Each row below holds a small network's activations on one input, seen along a few directions.
In each table, some parts of the input vary, and every possible input appears once, in random order.
Descriptions start from the smaller parts, as in this example, which fits no table here: one of 4 places along a line, together with either a single point or one of 11 places around a ring or (one of 3 separate values, together with one of 8 places around a ring).
Shared parts are said once, and a part with two or three values counts as separate values.
(in the rows, 128 means zero)

Other details of the inputs vary at random and push rows far along two fixed directions, the same in every table; ignore that.

A family of inputs:
row 1: [128 123 133 119 131 133 128 127 102 128 119 126 135 121]
row 2: [126 124 130 153 143  98 128 128 140 106 127 113 112 122]
row 3: [142 117 132 135 128 125 128 123 104 127 116 127 137 130]
row 4: [123 128 132 123 131 133 131 136 109 134 121 118 140 118]
row 5: [128 138 116 112 111 120 102 103 221 139 171 150  83 128]
row 6: [127 116 133 131 144 101 119 118 140 116 123 113 115 105]
row 7: [136 119 131 129 129 127 127 123 104 126 116 127 140 128]
row 8: [118 126 132 128 143 106 123 131 140 123 136 102 114  99]
row 9: [127 125 132 126 132 131 133 134 112 134 117 120 143 121]
row 10: [118 135 127 126 136 136 142 141 104 119 127 123 128 129]
row 11: [116 127 129 141 148 104 129 131 143 107 125 112 112 115]
row 12: [125 145 119 116 109 166 138 135 126 139 135 157 135 159]
row 13: [130 124 131 132 129 127 129 132 111 132 119 120 145 125]
row 14: [143 134 122 125 101 153 127 126 140 153 136 153 142 155]
row 15: [133 141 119 125 106 160 137 131 127 138 132 158 140 166]
Each input here is: one of 3 separate values, together with one of 5 places along a line.
The inputs of row 9 and row 6 match in every part but the choice among 3 separate values. If row 14 is changed in the same way as row 9 into row 6, which row does it become?
> row 3
Which other rows does row 10 become when the place on the line of 5 takes its other values? List them by row number.
> row 2, row 11, row 12, row 15
Which other rows does row 8 become when the choice among 3 separate values takes its other values? List them by row number.
> row 5, row 10

A family of inputs:
row 16: [113 136 101 120 146  93 115  99 243  85 169 152  42 131]
row 17: [127 124 146 143 144 132 143 143  45 101 101 123 126 128]
row 18: [138 128 119 122 109  80  80 106 247 159 181 111  83  94]
row 19: [134  83 150 109 160  80  97  94  91 114  97  90 122  55]
row 20: [168  99 129 120  94 113  84  72 171 158 128 149 143 131]
row 21: [110 162 108 103 103 157 124 129 219 154 185 162  80 140]
row 22: [145 137 102 137  96 158 138 125 110 120 133 180 139 201]
row 23: [ 93 171 115  94 101 197 143 157 142 155 136 164 141 160]
row 24: [107 126 134 158 159  81 138 148  92 100 128  65 125  90]
row 25: [ 95 150 109 105 142 108 121 115 249 120 190 123  52  98]
row 26: [155 102 146 141 137 124 136 146  88 166  94  94 181 100]
row 27: [135 142 123 125  97 165 136 127  96 137 147 158 154 175]
row 28: [108 107 143 107 186  57 109 123 160 110 139  50  79  21]
row 29: [179  97 134 118  87 163 110  94 112 183  93 171 191 154]
row 30: [135 133 120  86 111 151 118 130 161 175 154 132 117 105]
row 31: [ 94 137 126 144 150  62  98 124 235 110 181 100  50  79]
row 32: [154 100 136 180 162 125 173 163   4  95  48 113 187 155]
row 33: [157 113 129  81  77 171  90  92 115 178 127 184 154 144]
row 34: [155 130 129 163 113 127 128 115 183 129 123 157 111 164]
row 35: [149 101 127 118 105  79  63  63 208 141 151 135 103 104]
row 36: [ 94 169 120 106  95 189 131 160 139 158 138 168 148 165]
row 37: [154 137 123 140  95 166 137 123 167 157 139 176 155 187]
row 38: [118 113 142 179 170  33 111 112 146  62 128  71  68  84]
row 39: [136  90 143  81 149 133 121  98  51 127  92 114 155  82]
row 40: [114 110 131 160 173  76 130 138  91  68 109 107 102 111]
row 41: [126 128 130 154 138 126 156 154  73 126 115  95 163 127]
row 42: [140 131 129  89  97 174 120 141 101 186 139 144 156 125]
row 43: [143 143 118 140 100 174 154 147 136 166 127 152 166 171]
row 44: [136 119 141 157 140 120 146 139  69 112 112 108 163 138]
row 45: [157 140 121 142  88 174 145 121 106 139 121 173 146 194]
row 46: [112 135 143 159 150 126 154 173  88 124  75  90 182 127]
row 47: [123 121 122 134 156 127 152 141  63  85 102 128 121 137]
row 48: [135 148 121 108 103 186 146 125 111 133 132 177 113 170]
row 49: [102 163 117 121  98 171 139 154 115 143 130 142 168 168]
row 50: [113 129 138 107 161 137 153 137  75  99 126 109 125 110]
row 51: [106 120 146 135 176  93 137 139  91  86 122  84 106  84]
row 52: [119 141 130 123 116 133 113 124 165 129 164 155 104 141]
row 53: [108 163 107 137  98 132 118 131 236 145 157 144 123 161]
row 54: [134 104 127 185 167  64 136 131 102  70 100  98 120 127]
row 55: [142 100 145 150 153  74 119 139 104 139 110  58 147  68]
row 56: [ 91 166 119  81 120 200 156 156 115 141 128 152 150 151]
row 57: [121 129 138 114 156 143 157 130  63  91 108 120 111 120]
What do these inputs look like to the network?
> one of 6 places along a line, together with either one of 2 separate values or one of 5 places along a line
The inputs of row 51 and row 27 match in every part but the place on the line of 6. If row 30 is changed in the same way as row 51 into row 27, which row does it become?
> row 18
The inputs of row 50 and row 52 match in every part but the place on the line of 6. If row 39 is changed in the same way as row 50 into row 52, which row does it become?
> row 33
Which other rows does row 35 become when the choice among 2 separate values takes its other values? List them by row number.
> row 18
List by row number the other rows that have the place on the line of 6 in common with row 32.
> row 26, row 29, row 34, row 37, row 43, row 46
List by row number the other rows that have the place on the line of 6 in common with row 53.
> row 20, row 41, row 44, row 45, row 54, row 55
